Each row below holds a small network's activations on one input, seen along a few directions.
In each table, some parts of the input vary, and every possible input appears once, in random order.
A made-up example of a description, with smaller parts first: line(4) and (point or line(9) or (values(3) and ring(5))).
Shared parts are said once, and a part with two or three values counts as separate values.
In the rows, 128 means zero.

Other details of the inputs vary at random and push rows far along three fixed directions, the same in every table; ignore that.

Rows:
r1: [128 135 130 129 128 124 138 120 121 129 136 128 128]
r2: [132 137 128 125 133 123 135 125 117 129 133 124 127]
r3: [129 134 130 130 133 125 134 124 119 126 124 123 126]
r4: [122 136 136 125 124 127 139 123 105 133 138 126 121]
r5: [146 124 117 129 136 123 118 129 163 119 110 128 136]
r6: [147 128 117 124 134 121 120 130 165 123 124 133 139]
r7: [146 127 118 126 138 122 118 132 160 121 112 128 136]
r8: [149 129 118 121 137 121 119 133 158 124 121 128 135]
r9: [128 132 129 133 132 126 134 120 120 124 122 124 127]
r10: [117 133 138 131 119 127 143 118 106 135 138 130 122]
r11: [107  76 180 103  52 192  74 188 161 162 117 136  56]
r12: [138 127 115 117 144 114 114 136 157 122 115 126 129]
r13: [119 135 136 130 121 127 141 121 104 134 140 129 120]
r14: [145 125 119 126 133 120 121 127 168 124 122 135 141]
r15: [146 121 118 132 131 122 122 126 168 120 117 132 139]
r16: [124 137 135 126 125 127 138 125 102 134 136 124 117]
r17: [146 129 118 122 137 123 119 134 158 121 115 127 134]
r18: [127 130 130 133 126 125 139 118 126 126 132 128 130]
r19: [ 73  87  81 156 153 184  66 172  90 127 176 153 225]
r20: [145 123 118 131 134 122 120 127 164 119 113 130 137]
r21: [130 136 130 125 131 123 136 123 119 128 135 125 129]
r22: [147 128 119 121 136 120 119 132 161 123 123 130 139]
r23: [114 134 131 122 133 120 132 128 103 131 129 122 113]
r24: [118 130 137 136 120 129 141 119 104 130 129 125 118]
r25: [127 132 132 130 127 123 139 118 124 130 134 130 130]
r26: [129 136 128 126 134 125 134 125 117 126 127 123 127]
r27: [117 131 136 133 118 129 143 117 108 131 136 129 122]
r28: [118 129 136 137 118 130 143 118 108 130 133 128 121]
r29: [119 135 127 121 138 117 131 127 112 128 128 121 119]
r30: [121 136 135 126 125 129 138 126 102 131 130 123 117]
r31: [128 128 129 136 127 125 138 118 126 125 129 128 131]
r32: [121 134 136 130 125 129 138 124 104 131 127 124 118]
r33: [121 131 135 133 123 130 138 121 106 130 125 124 118]
Description of these inputs: values(3) and (point or ring(10)).
Question: Changing only the values(3) part turns r13 into r6. The same change can be made to r4. Which row results?
Answer: r22
Question: Which other rows does r8 become when the values(3) part takes its other values? List them by row number.
Answer: r2, r16

Rows:
r34: [146 133 109 132 153 107 130 113 173 115 148 129 179]
r35: [164 123  81 155 166 108 113 122 175 105  92 133 164]
r36: [136 136 103 171 140 129 161  84 115 106 132 145 184]
r37: [119 132 101 168 151 103 151  95 123 124 128 143 184]
r38: [144 182 150 113 149  85 188  87  76 125 150 104 105]
r39: [126  94 100 151 126 161  84 160 145 124 108 138 154]
r40: [116 125 119 121 134 165 115 150  72 129 174 135 167]
r41: [116 134 133 144 106 130 149 117  98 151 166 150 126]
r42: [ 77 113 167 150 102 156 133 122  77 145 150 127 130]
r43: [138 157 106 122 169 118 145 116 100 113 157 122 173]
r44: [188 161 124 119 126  60 174  83 214 129 105 131 111]
r45: [112  97 132 148 123 166 100 140 151 119 138 140 166]
r46: [130 108 112 136 106 168 108 145 147 130 162 158 164]
r47: [125 165 132 116 158  88 152 114  79 139 113 106 103]
r48: [ 88 107 134 101 123 159  74 180  97 165 163 140 136]
r49: [121 124 115 116 119 152  98 163 106 142 157 146 140]
r50: [ 86 116 124 139 128 143 113 137  94 147 180 138 170]
r51: [189 125 144 120  94 130 131 120 210 116  60 121  66]
r52: [158 160 179  90  83  98 168 115 122 162 118 124  25]
r53: [131 155 112 118 179 101 134 118  98 120 158 117 173]
r54: [131  93 113 142 130 134  89 140 203 131 110 150 173]
r55: [145 113 181  78  59 100 160 111 217 133 102 129   5]
r56: [ 86 111 122 153 148 150  97 143  76 134 136 118 156]
r57: [137 169 154 136 126  93 202  71  99 124 156 114 115]
r58: [161 102 104  94 126 164  56 189 214 120  85 138 126]
r59: [136 169 153 149 143  93 195  70  74 115 110  92 100]
r60: [150 158 161 159 105 105 218  53  93 111 124 116 115]
r61: [174 161 135 134 103  85 187  82 160 126 129 135 105]
r62: [132 157  97 128 182 117 139 125  99 103 123 108 162]
r63: [135  94 179  91  52 144 101 162 207 175 121 139  56]
r64: [123 156 104 126 190 102 127 127  94 111 127 105 163]
r65: [ 88  82  92 134 144 148  79 153 142  96 111 133 134]
r66: [141 117 109  96 156 121  77 164 175 131 139 130 154]
r67: [133 109 107 114 141 163  86 175 137 115 120 123 152]
r68: [123 134 135 144 138 110 135 112 108 135 104 115 115]
r69: [125 139 110 157 176 113 133 105 102 108 120 107 171]
r70: [ 84  90 172 119  65 147 133 125 143 131 115 140  46]
r71: [ 89 111 147 164  82 161 144 121  74 147 146 146 128]
r72: [125 109 136 135  97 171 126 138 120 132 170 143 153]
r73: [ 84  93 200 140  34 179 130 146  91 181 133 147  47]
r74: [165 141  93  86 172  60 136 107 204  85 108 127 122]
r75: [131 142 101 159 166 127 147 102 104  99 117 111 170]
r76: [103 134 173 152  90 149 173  98  79 132 139 123 109]
r77: [134 159 132 142 132 113 185  84 101 119 162 123 146]
r78: [158 118 116 132 131 113 109 132 191 127  76 126 110]
r79: [213 179 118  97 139  74 171  89 195 108  98 124 105]
r80: [102 115 184 140  69 175 149 130  51 145 124 108  69]
r81: [120 114 105 106 136 139  78 172 140 148 147 145 150]
r82: [102 143 108 124 175 118 110 145  77 127 137 112 150]
r83: [142 118  97  87 156  98  96 150 201  88  82 121  91]
r84: [130  96 117 140 133 137  90 137 199 125 115 143 170]
r85: [ 98 127 104 133 145 150 104 163  63 134 139 128 151]
r86: [145 102 118  93 143 154  57 191 202 120 100 122 126]
r87: [ 98 125 104 133 153 145  99 164  63 140 140 133 147]
r88: [ 85 114 183  96  71 161 102 184  73 181 119 117  27]
Question: What do these inputs look like to the network?
Answer: ring(5) and (point or ring(10))
Question: Changing only the ring(5) part turns r58 into r79. The same change can be made to r88. Which row results?
Answer: r81
Question: Changing only the ring(5) part turns r63 into r48. The same change can be made to r61. Which row results?
Answer: r49
Question: Which other rows agree with r56 in the ring(5) part? List them by row number.
Answer: r35, r39, r51, r59, r65, r68, r69, r75, r78, r80
Question: Which other rows agree with r36 in the ring(5) part? List them by row number.
Answer: r37, r42, r45, r54, r60, r70, r71, r73, r76, r84
